Each row below holds a small network's activations on one input, seen along a few directions.
In each table, some parts of the input vary, and every possible input appears once, in random order.
A made-up example of a description, with smaller parts first: ring(8) and (point or (values(2) and line(4)) or line(9)).
Shared parts are said once, and a part with two or three values counts as separate values.
(in the rows, 128 means zero)

Other details of the inputs shift rows strongly along two fixed directions, in all tables alike. That doesn't count.
These rows show it; all are for the same input, with only those details redrawn:
[143 114 138 114 116 144 110 106 142 133  96 139 162 175]
[108 108 122 181 175  32 149 109 123 174 178 128  89  94]
[144 114 138 113 116 143 110 106 142 133  96 139 161 175]
[104 141 107 132 104 142 140 138 164  90 140 124 131  95]
[108 108 122 181 175  32 149 109 123 174 178 127  89  94]
[143 114 138 114 116 144 110 106 141 133  96 138 162 175]
[108 108 122 181 175  32 149 110 123 174 178 127  89  94]

A family of inputs:
x1: [103 150 110 131 104 147 136 135 158 102 127 115 128  82]
x2: [112 132 104 130 108 156 134 150 162  96 152 104 118 102]
x3: [124  98 120 178 169  42 152 124 114 192 166 117  83  76]
x4: [156  96 148 156 190  41 112 108  56 219 114 151  94 169]
x5: [115 138 105 140 120 125 135 136 148 126 152 105 122  95]
x6: [150 108 131 108 117 153 107 111 135 138 107 118 155 180]
x7: [107 147 114 134 108 143 130 136 152  91 125 109 133  79]
x8: [110 163 129 117 113 151 163 156 120  77 144 123 109 108]
x9: [152 147 161 102 124 152 130 126  98 130  95 138 147 180]
x10: [152 135 157 103 129 151 139 135  97 129  72 142 143 171]
x11: [107 139 110 134 108 137 134 138 158  79 138 119 136  91]
x12: [154 116 130 113 118 155 108 111 132 149  89 117 160 164]
x13: [111 160 118 112 132 166 142 153 123  97 140 135 126  77]
x14: [113 172 128 121 114 152 164 156 117  88 126 122 113  92]
x15: [121 132 105 129  95 149 142 144 158  98 151 118 129  90]
x16: [142 105 147 119 132 122 107  96 129 155 108 132 145 181]
x17: [119 143 110 128  92 152 135 144 156 108 150 110 128  85]
x18: [147 124 150  89 143 166 112 121 104 129 114 150 152 172]
x19: [144 101 151 124 134 126 104 104 134 156 109 132 139 184]
x20: [119 128 113 128  97 157 135 150 161  99 157 110 115  96]
x21: [161 113 139 111 107 156 109 111 131 153  94 123 157 158]
x22: [153 132 142 117 131 126  95 120  87 157 106 145 130 180]
x23: [114 135  96 131 106 148 141 145 159  94 146 112 133  96]
x24: [117 132 118 173 175  42 137 129  76 178 167 132  63  89]
x25: [115 154 130 133 131 121 168 151 111  97 147 133 109 108]
x26: [152 124 146  93 144 161 116 124 107 128 108 159 159 169]
x27: [149 123 148  94 147 165 118 133 102 138  86 154 157 156]
x28: [151 132 164 103 128 157 130 133 102 121 101 138 134 190]
x29: [146 105 143 125 133 118 111  99 131 154 103 140 153 178]
x30: [103 138 114 129 107 141 129 135 155  80 144 111 128  94]
x31: [142 113 139 113 119 146 111 115 138 143  73 134 158 162]
x32: [149 120 154  93 146 170 109 130 109 129 115 151 146 175]
x33: [146  92 158 162 184  37 112  77  99 227 134 134 119 170]
x34: [109 158 105 119 104 150 126 156 120  83 147 130 100 105]
x35: [113 135  97 130 109 150 142 153 156 104 123 108 128  83]
x36: [148  99 154 126 138 121  98 104 128 144 107 126 144 180]
x37: [113 157 101 125 104 146 131 159 122  83 142 138 109 102]
x38: [106 138 112 134 111 140 135 146 154  89 116 114 133  78]
x39: [120 123 113 135 111 127 139 134 146 120 163 111 113  96]
x40: [150 126 140 106 118 157  94 133 103 127 104 144 125 188]
x41: [112 153 125 122 147 138 139 147 116 116 160 138 120  87]
x42: [110 117 130 183 176  30 136 109 115 173 176 114  93  87]
- Changing only one part turns x10 into x9. The same change can be made to x35. Which row results? => x5
- Describe the family of inputs behind these rows. => line(6) and (values(3) or line(4))
- Change only the line(6) part in x40. List by row number the other rows that result. => x4, x22, x24, x34, x37
- Change only the values(3) part in x24. List by row number the other rows that result. => x13, x14

A family of inputs:
x43: [122 126 141  98 119 167 112 112 145  96  74 157 198 165]
x44: [117 142 133 115  85 169 110 121 142  68  63 138 172 157]
x45: [155 120 142 118 109 127  79 117 114 145  44 142 153 190]
x46: [121 112 145 146 181  66 186 117 125 155 158 122 122 102]
x47: [163  92 168 135 190  88 121  90  95 222 117 136 147 152]
x48: [138  96 142 150 201  72 119  96 107 212 132 150 127 120]
x49: [ 85 136 132 172 180  47 190 124 130 145 193 121 104  50]
x50: [159 129 172 121 119 139 123 105 126 136  62 125 168 204]
x51: [160 141 159  58 136 222  91 151 102 101 119 162 147 183]
x52: [178  94 162  87 145 172 121 114 127 164  81 133 178 169]
x53: [114 119 143 148 184  61 151  97 127 157 137 149 120 112]
x54: [150 139 127 104  73 192 138 154 140 105  61 112 149 157]
x55: [ 71 176 112 119 133 161 175 178 123  41 211 149  93  75]
x56: [128 139  93 115 106 171  98 142 132 112  84 128 154 111]
x57: [146  75 121 177 128  52  97  95 126 198 169 116  90 182]
x58: [136  76 142 174 142  44 108  75 136 171 177 115 103 188]
x59: [ 89 196 107 114  98 178 161 180 123  17 173 131  84 102]
x60: [ 92 157  83 148 114 136 142 152 143 107 143 113  91  24]
x61: [124 153 111 117  89 181 132 153 134 116 110 106 142  83]
x62: [159 134 114  84  79 214 129 148 137 109  73 110 160 127]
x63: [157  96 180 153 168  57 147  92  91 189 101 114 130 188]
x64: [170 126 159 112 136 104 103 128  49 161 122 159  89 210]
x65: [ 84 168  83 170 114  77 157 159 136 113 155 111  78  34]
x66: [122 130 113 107 129 176 105 134 147 106 100 144 172 105]
x67: [152 156 126  63  95 214  94 161  84  93 119 142 125 163]
x68: [130 110 103 102  85 202  92 132 194  89 167 115 161 126]
x69: [ 90 146 115 192 162  32 168 122 130 132 167 122  79  62]
x70: [137  70 149 136 163  74 104  78 156 174 171 125 137 201]
x71: [ 97 159 101 170 110  95 171 159 136 120 150 107  76  47]
x72: [ 93 130  63 136  69 150 115 154 183  85 206  86  93  51]
- Describe the family of inputs behind these rows. => ring(5) and (values(2) or line(4))
- Changing only the ring(5) part turns x52 into x54. The same change can be made to x48. Which row results? => x65
- Change only the ring(5) part in x43. List by row number the other rows that result. => x44, x45, x56, x66
- Start at x56 and move only the line(4) part, one step at a time. The first step leads to x60. Which rows follow, in order? => x61, x62
- Change only the values(2) part in x67. List by row number the other rows that result. => x72
